Each row below holds a small network's activations on one input, seen along a few directions.
In each table, some parts of the input vary, and every possible input appears once, in random order.
Descriptions start from the smaller parts, as in this example, which fits no table here: one of 4 places along a line, together with either a single point or one of 9 places around a ring or (one of 2 separate values, together with one of 8 places around a ring).
Shared parts are said once, and a part with two or three values counts as separate values.

Other details of the inputs vary at random and push rows far along two fixed directions, the same in every table; ignore that.

A family of inputs:
x1: [ 40 -17  -2   1  -1   3   3 -15  27  22   0  36  -6  -3]
x2: [-15 -11  -1   6   3   0  -3 -14  -7  -1   0 -13   9  -2]
x3: [  4  -4   1  17  -6  22  -5  -6  -3  -5 -13  12 -13 -12]
x4: [ 0  7 -3 -6 -7  0 -3  1 -6 -1  2 -5 11 16]
x5: [-41 -15  12 -23   9 -37   5 -19  -6   6  20 -57  23  16]
x6: [-12  11   4  20 -28  17  -4 -13 -34 -17 -20  -7  -5  -3]
x7: [ -7  31  -7  29  16 -13  16  23 -14 -15  -8  16   3   0]
x8: [ 44   3  -3  -9 -12   2   1   7  23  13   1  26  -6   7]
x9: [  0   4 -14   8  -5  12 -10   1 -15  -3  -5   6   9   8]
x10: [ 19   0   0 -19   5  -4  -1  15  21   6   5  12  -9  -5]
x11: [-18  15   4  22 -34  23  -4  -4 -46 -28 -26 -15 -13 -17]
x12: [-12  -8 -10 -10  17  -7  -3   2   5   5  13 -12  22  14]
x13: [ 54   1  -3 -10 -11   8   1  18  32   9  -5  47 -24  -9]
x14: [-49 -15  12 -27  22 -31   8  -9  -3   2  18 -59  13   2]
x15: [ 18  -7   3 -22  19  -6  -2  11  32  15  14  13  -3   4]
x16: [ 17 -22   9 -11  18  -1   6  -5  35  18  13  15  -8  -3]
x17: [-23  38   0  58  -8   8  14   8 -43 -29 -24  17 -13 -21]
x18: [ 33 -12  12  -6   5   6   1  -4  33  15   1  30 -24 -13]
x19: [-29 -12  -6 -23  30 -22  -4   2  15  12  24 -31  23  17]
x20: [-28  -1  -1  -6  15   2  -8  13  -9  -5   5 -20  12   5]
x21: [ -9  19  -4   8 -23  18  -7  12 -33 -22 -19  -7  -4  -3]
x22: [-15  -9  -7 -23  19 -28  -1  -7   9  14  28 -32  31  24]
x23: [ 38 -12   7 -10  -9  -2   9  -3  32  14   1  27 -24 -12]
x24: [ -8  15  -2  36 -33  32 -10 -13 -44 -26 -26   0  -5 -11]
Each input here is: one of 2 separate values, together with either a single point or one of 11 places around a ring.
Question: Change only the place on the ring of 11 in x12. List by row number the other rows that result.
Answer: x4, x8, x9, x10, x13, x15, x19, x20, x21, x22

A family of inputs:
x25: [-17   9   0   1   3  -3  -2   5 -14  -7   1 -13   7   6]
x26: [14 -3 -2 -2 11 -6  4  2 19 12  6 14  0  7]
x27: [-13  -1  -3  -6  10  -6  -1   6   0  -1   6 -11   8   2]
x28: [ 40 -12   2 -10 -11  13  -4  -1  27  13  -1  27 -16  -5]
x29: [ 9 -1 -1 -7 12 -5  1  4 15  9  9  8  2  6]
x30: [-39   3   0   4   8  -7   0   2 -23 -13   1 -29  11  -2]
x31: [-23  14  -2  16  -9   3   0   0 -31 -17  -8 -14   5  -2]
x32: [-21   6   1   8   7  -4   1  -2 -13  -6   1 -12   7   2]
x33: [ -6 -19   7 -23  10 -18   2 -14  18  15  16 -20   7   6]
x34: [-20 -14   4 -22   7 -12  -5 -11   0   5  15 -33  14  11]
x35: [ 30  -6   2 -11   8 -13  11   4  32  18   8  24  -9  -2]
x36: [ -2 -12   5 -24  30 -36  13  -6  32  26  27 -12  15  16]
x37: [ 22 -14   0 -15  22 -21  11  -5  40  27  21  14   5   6]
x38: [ 22   3  -3   8  -5   5   4   4   9   3  -6  24 -10  -8]
x39: [ 61 -17   4 -10  -7   6   2 -11  45  26   5  45 -19  -3]
x40: [ 41   1  -5   0  -5  10   1  11  22   8  -5  38 -14  -6]
x41: [-37   3   3   0  15 -12   2  -1 -15  -7   6 -30  13   4]
x42: [-23  14  -1  15 -10   4   0   3 -30 -19 -11 -15   1  -5]
x43: [ -5  10  -3  14  -9  10   0   6 -18 -14 -14   5  -7 -11]
x44: [ 32  10  -1   8  -9  15  -1  13  11   1 -11  35 -17  -6]
x45: [ -7  -8   3  -2  -7   3  -3 -14  -6   0   1 -13   3   0]
x46: [-26  11  -5  11  -4  10  -8   6 -29 -18  -7 -16   8  -1]
x47: [-23  -6  -5 -10  15 -21   4  -3  -2   5  11 -26  20  12]
x48: [  7  18  -8  24 -22  28  -8  10 -27 -21 -22  19 -10 -10]
x49: [ 28   8   1  27 -38  42 -10  -2 -16 -17 -29  32 -28 -20]
x50: [ -2   0   4  -5  12 -14   7   1  11   8   8  -2   2   3]
x51: [ 38 -19   4 -24   2  -3  -1  -4  41  23  11  19  -9   3]
x52: [-39   5   3   4  11  -7   1   2 -22 -13   0 -28   9   0]
x53: [  2  11  -5  14 -11   8  -1   4 -15 -10 -11   8  -2  -1]
x54: [-21   3   1   5 -18  17 -12  -6 -30 -18  -9 -21   3  -2]
x55: [-40   8   4   2   7 -10   2   2 -24 -13  -1 -30   9   1]
x56: [  3 -12   2  -8  -4   0  -3 -12   6   7   3  -6   3   6]
x57: [  1 -11  -4 -12  19 -19   5  -2  21  16  15  -3  12  11]
x58: [-17  -4   5  -2  -8   4  -6  -7 -14  -9  -5 -19  -3  -4]
x59: [-13 -13   3 -13   1  -8  -4 -13   0   4   7 -22  10  10]
x60: [-13   2   0  -5  11  -5   0   6   0  -1   5 -10   6   4]
x61: [ 23  10  -5  20 -14  16   0   3  -5  -6 -13  29 -12 -10]
x62: [-3  4 -1  1  5 -7  3  2  1  3  1  0  4  8]
x63: [ 23  16  -4  33 -23  33  -5   9 -14 -17 -26  39 -22 -20]
x64: [ 8  8 -2  3 -6  5 -1  9 -3 -5 -6  8 -5 -3]
x65: [  1   8   2  22 -31  33 -10  -2 -28 -22 -26   8 -20 -17]
x66: [  4 -13   0 -30  25 -33  10   0  31  24  28 -12  16  16]
Question: The inputs of x39 and x58 match in every part but one. If x36 is changed in the same way as x39 into x58, which row does it become?
Answer: x55
Question: The inputs of x44 and x50 match in every part but one. If x28 is changed in the same way as x44 into x50, which row does it become?
Answer: x49
Question: Describe the family of inputs behind these rows.
Answer: one of 6 places along a line, together with either one of 2 separate values or one of 5 places around a ring
Question: List by row number the other rows that have the place on the line of 6 in common with x62.
Answer: x26, x47, x53, x56, x57, x59
Question: Change only the choice among 2 separate values in x34. List by row number the other rows that result.
Answer: x54
Question: Change only the place on the line of 6 in x32. List by row number the other rows that result.
Answer: x26, x29, x41, x52, x60
